Each row below holds a small network's activations on one input, seen along a few directions.
In each table, some parts of the input vary, and every possible input appears once, in random order.
Descriptions start from the smaller parts, as in this example, which fits no table here: values(3) and (point or line(11) or (ring(5) and line(6))).
Shared parts are said once, and a part with two or three values counts as separate values.

Other details of the inputs vary at random and push rows far along three fixed directions, the same in every table; ignore that.

Table:
R1: [ -6 -21   8 -17   4 -16   9 -41  -7  17  62 -11  13  25   2]
R2: [ 16  -4  14  10  -4 -22 -17  26   7  -6  35  17  17   7   4]
R3: [ 59  29  -7 -34  21  -6  -9  43  -5   7 -12  30  -9 -29 -43]
R4: [ 42 -21  23   1  -5   3 -11  48 -12  -7  10  -9 -17 -27  -3]
R5: [ 27   6   5 -26  40  12 -12   5  12  12  18  18  24 -17 -10]
R6: [-38 -27  22   3  -8   5  11 -72  33  -7  63  -5  29  10 -15]
R7: [ 45 -26  23 -34  -1  -6 -37  60 -23  -7  14 -30 -20 -13 -62]
R8: [-10  32 -16  15  -4  -9  18  -7  20  12  -1  49  -3  -1  37]
R9: [  3 -20 -12   4  13  23  -1  32 -52  10 -39 -42 -28 -11  -3]
R10: [ -7 -10  14  -3  21  12 -13 -26  11   2   1  -1  11  -6 -10]
R11: [ -8 -13  19 -20   6   4 -18 -31  18   5  43  11  10  55  20]
R12: [ 37  -9  12 -25 -17 -25  -1  14  -9   0  40 -13   5 -13 -37]
R13: [-27 -15  15  13  -6  17  18 -60   8  -1   7 -11   0  46  27]
R14: [-15   1 -19  12 -25  -2 -14  55 -32  -4 -37 -34 -32 -10  -4]
R15: [-58 -63   9  30 -43 -11  -8  15 -38   2  31 -65 -33  -8  -8]
R16: [ -1 -21   8  -8  -1   5  12 -17   2 -13 -12 -15 -12  -7  -5]
R17: [ 35 -11  29 -15  -1  12  -3  -6   7 -16  13  -3  -1  13 -12]
R18: [-44 -41 -18  18 -31 -16  22  10 -75  11  -5 -84 -36 -28 -50]
R19: [-29  -7  -5  -1  -1  -4  13 -54   9  19  31   7   3  18  -4]
R20: [-15  45 -21   8  40  27   3 -16   7   8 -65  39  10  10  46]
R21: [  9 -11   5   3  -2   6 -26  25  -4 -10  -2 -20   0 -47 -18]
R22: [ 25  33 -10  -9   5   9  15   9  19 -13 -61  32  -4  -5  27]
R23: [ 26  -7   6 -21  25   6   2   0   8  -2 -22   2  -9  -5   0]
R24: [ 40 -13   7 -15   8 -15 -30  61 -33  -6   3 -22   0 -15 -66]
R25: [ 37  36   3 -11  17  12 -18  27  16 -11 -44  32  11 -27  -6]
R26: [-33 -25  13  20 -35 -19 -11 -44  23 -16  75 -12  33  39  10]
R27: [-28  10  -6  27   0   4  16  -5  17   4   0  18   9 -19  25]
R28: [ -9  -3   2  -2  21   9   4 -19  11   8  10   0  14  -8 -17]
R29: [ 41   7  -5 -37  31  -2 -14  13  -1  20  28  31   5 -11 -19]
R30: [ 38  17   9 -20  11   4  -9  18  25  -6  10  22  24 -28 -27]
R31: [-38 -12  11  25 -36  15  25 -62  15 -16   9  -9   6  41  34]
R32: [-35 -23   1   5 -36 -13   5 -62  33   0  84   1  13   9   4]
R33: [-52  54 -57  33 -16   7  39 -10 -13  14 -80  25 -18   5  29]
R34: [-28   0 -25  37 -26  16  16  21 -31  -8 -55 -39 -30  -9  23]
R35: [ 20  -8  14 -23   7 -20   6 -23   3  11  46  -2   9  19 -19]
R36: [-69  71 -64  52 -23  -7  59 -20 -10   9 -87  13 -16  31  74]
R37: [ 32  26   8  -9  -3 -13 -17  14  17 -11   9  32  31  25 -10]
R38: [ 18  17   7  -7  22 -10 -13  -8  18   1  13  28  27  46  -5]
R39: [-53 -56  -2  40 -20   3  -9  28 -52   5 -10 -66 -27 -69 -23]
R40: [ 72  26   5 -31  17   1 -11  42  34 -19 -22  36   0 -24  14]
R41: [ -4  55 -34  10  36   3   1  14  -7  11 -56  41  15  46  36]
R42: [-37 -22 -26  27 -16   4   3  33 -33   2 -16 -58 -14 -60 -29]
R43: [-31  12 -18  22   8  18   3  12 -30  -1 -75 -20 -17 -31 -12]
R44: [ -1  24   3  -5 -18   0  -5   1  16  -9 -15  19   0  37  16]
R45: [  0 -43  32   1 -14  -7   4 -27  25 -12  49  -1   1 -12  23]
R46: [ 55  32  12 -36  30   0 -25  38  15   3 -20  34  -4  30  -6]
R47: [-29 -24   1  -2  10  13  16 -58  11   1   8  -2   3  23  40]
R48: [ 26  24   8  -4  -1 -27  14   3  22   4  28  37   7   8  29]
Description of these inputs: line(6) and ring(8).
- The inputs of R44 and R14 match in every part but the line(6) part. If R12 is changed in the same way as R44 into R14, which row does it become? => R36
- Change only the ring(8) part in R27. List by row number the other rows that result. => R2, R4, R8, R15, R39, R45, R48

Table:
R49: [-12   4 -21   8   0   3  25   7 -23   8 -31 -11 -20 -15   6]
R50: [ -9  -8   4  -5   3  -9  13 -26  -1  10  26  -4   4  11  -1]
R51: [ 15 -11  11 -12  10  10 -15  10  -2  -5  -7  -7  -5 -24 -16]
R52: [  4   8 -12  -2  15   4   3  15 -11   9 -13  -3   2 -22 -18]
R53: [-20   9 -19  17  -5   1  -1  20 -12   5 -27  -5 -12 -24  -8]
R54: [ -2  -5  11  -4 -11 -11   2 -14   0  -2  20  -7   4  27  -7]
R55: [ 17   6   3  -9   1  -9  -5   4   2  -4   6   7   8  22 -13]
R56: [ 9  8  9  7 11  5 -9  3 18 -7  1 18 15 -2  9]
R57: [ -4 -24  13   2 -18  -4  -6  -3  -8 -11  18 -27   0 -15 -27]
R58: [  6  14   1 -12  16   4  -1  -2   2   6 -18  13  -5  21  11]
R59: [  6  15  -8   0  -1  -3  -6  21   1  -1 -14  10  -5 -26  -5]
R60: [ -2  21  -3  11  12   7  -3   9  10  -1 -15  18  14   8  17]
R61: [ 11  11   1  -8  10  11   1  -3  14  -5 -23  11  -6   6  19]
R62: [ -8 -21   9   5  -3  -9  -5   5 -15   3  20 -20  -2   7  -2]
R63: [ 19 -17   5 -10   3  -2   3  10  -6   1   9 -11  -1 -36 -18]
R64: [ 14  14   1   2   5   3   5  13   7  -5 -11  19  -2   9  26]
R65: [ 14  -5   0  -9   6   8  -7  17 -17   6 -18 -10 -19  -2  -5]
R66: [ 13   8  -4 -12  15  -2   0  -8   3   6  13  12  15  -1  -7]
R67: [ 12   7  -5 -10  17  -7   6  -8   3   9   9  15   9   8  -4]
R68: [  9   0  -6   5  12  -4  -9  31 -18   4 -13  -4  -2   0  -4]
R69: [ 19 -11  13   0   5   0 -16  25  -4  -8   6  -7   2 -29 -12]
R70: [ 11   6   4  -6  10   1   7 -13  13  -1   7  14  10 -18  -2]
R71: [12 -1 11  3  1  2 -2  4 16 -9  3 13 10 -5 18]
R72: [  3  -1  10  -6  12  13 -10 -12  15  -3  -3  10   5   0  -2]
R73: [-12  -3   3  -2 -10 -14   0 -12   5   7  28   3   0  15   2]
R74: [ -6  -4   1   1  -2  -1  18 -33  16  -1  17   1   5   1  16]
R75: [ -7  -6   8   1 -19  -2  10 -20   6 -10  15  -4  -1  22   5]
R76: [-46   3 -30  24 -12  -7  11   1 -24  12 -23 -14 -15   6   5]
R77: [  2 -33  12   5 -10  -3  -8  11  -8  -8  23 -30  -5 -17  -5]
R78: [  0   6 -11   8 -11   0   8  20 -14  -7 -33 -18 -14  -6  -3]
R79: [ 12  20  -1   6   5   2   4   5   6   1 -13  22   1  20  32]
R80: [-88   4 -33  45 -26   5  23 -31 -14  10 -25 -19  -8  11  22]
R81: [ -9 -10   6  -8   8   3  -5 -26   7   3  13   3   5  27   2]
R82: [  9   4  10  -1  -3   0  -5  -3  12 -10   4   6  10   4 -13]
R83: [-14 -14  -6   0 -11  -9 -12   6 -13   5  24 -16   1  -9 -19]
R84: [-10  -5   1   2 -17  -8   2 -15   5   6  27   3  -4  12   9]
R85: [-13  -2   0   4 -16  -6   5 -20  20  -3  20   5   0   5  17]
R86: [  8  18  -4  -1  -4  -3   2   9  17  -1 -10  25   1 -10  14]
R87: [ 12 -11   3  -2   7  -2 -19  26 -16  -1  12 -13   7 -10 -14]
R88: [ -1  15  -1  -6  16  15  -7  -5  12   2 -18  14   6  10   5]
R89: [ 20 -10   6  -7 -12  -6  -5  18 -16  -2   6 -17  -8   2 -20]
R90: [ 16   9   3 -10  -1  -5 -10   3   2  -6   8   5  13  15 -13]
R91: [ -9 -18  14  -4  -4  10   0 -27  15  -5   8  -1   2   2  11]
R92: [ -6 -13  12   3 -20  -2   5 -19  10 -12  14  -7   7   6  -1]
R93: [  9  26  -6   0  19   6  10 -10  17   3 -16  29  12  -8   7]
R94: [-14 -11   5  -7   4   7 -10 -27   3   1  14  -4   9  18   1]
R95: [ 13   6  -9  -6  -6  -5   0  31  -8   3  -8   4 -18 -16  -4]
R96: [-11 -16   5   4 -13  -1  -7   2 -11  -4  14 -27   4  -1 -29]
R97: [ 15  20  -8  -5  10  -1  15  -5   1   9 -10  19  -2   6  14]
R98: [ -7   0 -11   1   2  13   7  13 -18   2 -38 -11 -26  -4   7]
- The inputs of R63 and R92 match in every part but one. If R97 is changed in the same way as R63 into R92, which row does it become? => R89
- What is each input in this table made of? => values(5) and ring(10)
- Change only the ring(10) part in R60. List by row number the other rows that result. => R56, R62, R64, R68, R69, R71, R77, R79, R87
- Change only the ring(10) part in R58. List by row number the other rows that result. => R51, R61, R65, R72, R81, R88, R91, R94, R98

Table:
R99: [ 48 -16  14 -20  -5  -3  -9  42  11  -6  21   3 -20 -58 -32]
R100: [ 22  25 -13 -17  10   0  13  18   2  12 -17  30 -20  28  30]
R101: [ 46   5   8 -28  10  21 -17  19 -10 -14 -21  -7   3 -13 -31]
R102: [-91 -36  -5  42 -51 -17  -1 -19 -35  10  19 -54 -21  16 -21]
R103: [ 21 -33  22 -28  36  -2 -35 -19  23  14  93  10  41 -27 -28]
R104: [-66 -36  -5   1   5  15  13 -88  -5  15  29 -34  12   8 -24]
R105: [ 56 -32  30 -21   7   4 -44  27  10  -8  64  -6  28 -30 -23]
R106: [  5 -44  29 -16 -39 -14   5 -41  38 -14  78 -14   8 -28  -1]
R107: [-79 -32 -28  34 -66 -20  12 -23 -30   1  22 -65 -13   4 -13]
R108: [-28  29 -23  39   1   3  36   1  -4  -4 -82  21 -19 -15  35]
R109: [ -1   8 -26   3  23   0  21  19 -22  20 -31  -3 -16 -72 -28]
R110: [ 32  30  -1 -11   9   1  19 -20   8  -1   6  35   5  43  41]
R111: [ 32   1   8 -23 -16 -19 -26  38  11  -1  45  11   6  -1 -42]
R112: [-20   0  -3   1   4  21 -13  23 -28   4 -69 -24 -35  -4 -17]
R113: [-52 -54   9  35 -42 -21   3  -8 -42 -11  52 -79   7   0 -50]
R114: [-10 -23  -7  20  15   5 -24  53 -38   1 -35 -26 -10 -34  -8]
R115: [ 59 -16  33 -10   8  -7   0  40   3 -17  15 -12   7 -53 -34]
R116: [ 19   6  12  -5  -4 -25 -18  18   4  -7  22  17  17  16 -29]
R117: [  8  30 -12   2  17  16 -15  25  26   2 -21  40   5   2  38]
R118: [ 41 -18  29  -3  24   4 -29  32   8 -16  31  -7  30 -16  -9]
R119: [-30 -13  13   8  -3 -11  24 -67  12   2  28  17   7  69  47]
R120: [-51 -37   7  32 -18  -6  37 -56 -19   3  27 -45   1  49  28]
R121: [ -5 -14 -13 -11  -3  23 -11  33 -30  -1 -45 -35 -33 -22 -35]
R122: [ -4  19  20  -9   6  -6  10 -44  34  12  18  48   0  71  57]
R123: [-31  59 -47  36 -21  -2  24  14 -23   2 -66  13   1  19  18]
R124: [ 20  34  -1 -29   2  16   0 -31  42 -16 -22  30  11  29  27]
R125: [-10  25 -24  28 -14  10  34   9 -13  -4 -59   2 -15 -36  21]
R126: [ 51  22  -8 -33   5 -11   4  19   4   1   0  18 -14  15  25]
R127: [-23  19  -8  27  -7   5  17  17  -3   6 -62  10 -35 -26  21]
R128: [  0  10   2  -3  -4   4 -13 -34  52 -12  35  30  26  20  54]
R129: [  2  28  -4  -2  22  18   2 -13  11  -9 -68  26   2  30  14]
R130: [ 27  22 -10 -30  43  -9  15 -21   5  30  21  36  10  18   7]
R131: [-23  16  22  10  10  11 -19 -37  48  -4  22  49  20  40  59]
R132: [ 18  21 -23 -15  20 -21 -11  35 -20  23  10   6  10 -27 -59]
R133: [ 16  -5   2  -3  15  18  -3  37 -33 -12 -58 -41  -6 -16 -35]
- What is each input in this table made of? => values(5) and (point or ring(6))
- The inputs of R124 and R106 match in every part but the values(5) part. If R101 is changed in the same way as R124 into R106, which row does it become? => R125
- Change only the values(5) part in R119. List by row number the other rows that result. => R108, R114, R116, R129
- List by row number the other rows that have the values(5) part in common with R126. => R100, R110, R119, R120, R122, R130
- Change only the values(5) part in R99. List by row number the other rows that result. => R100, R111, R117, R121
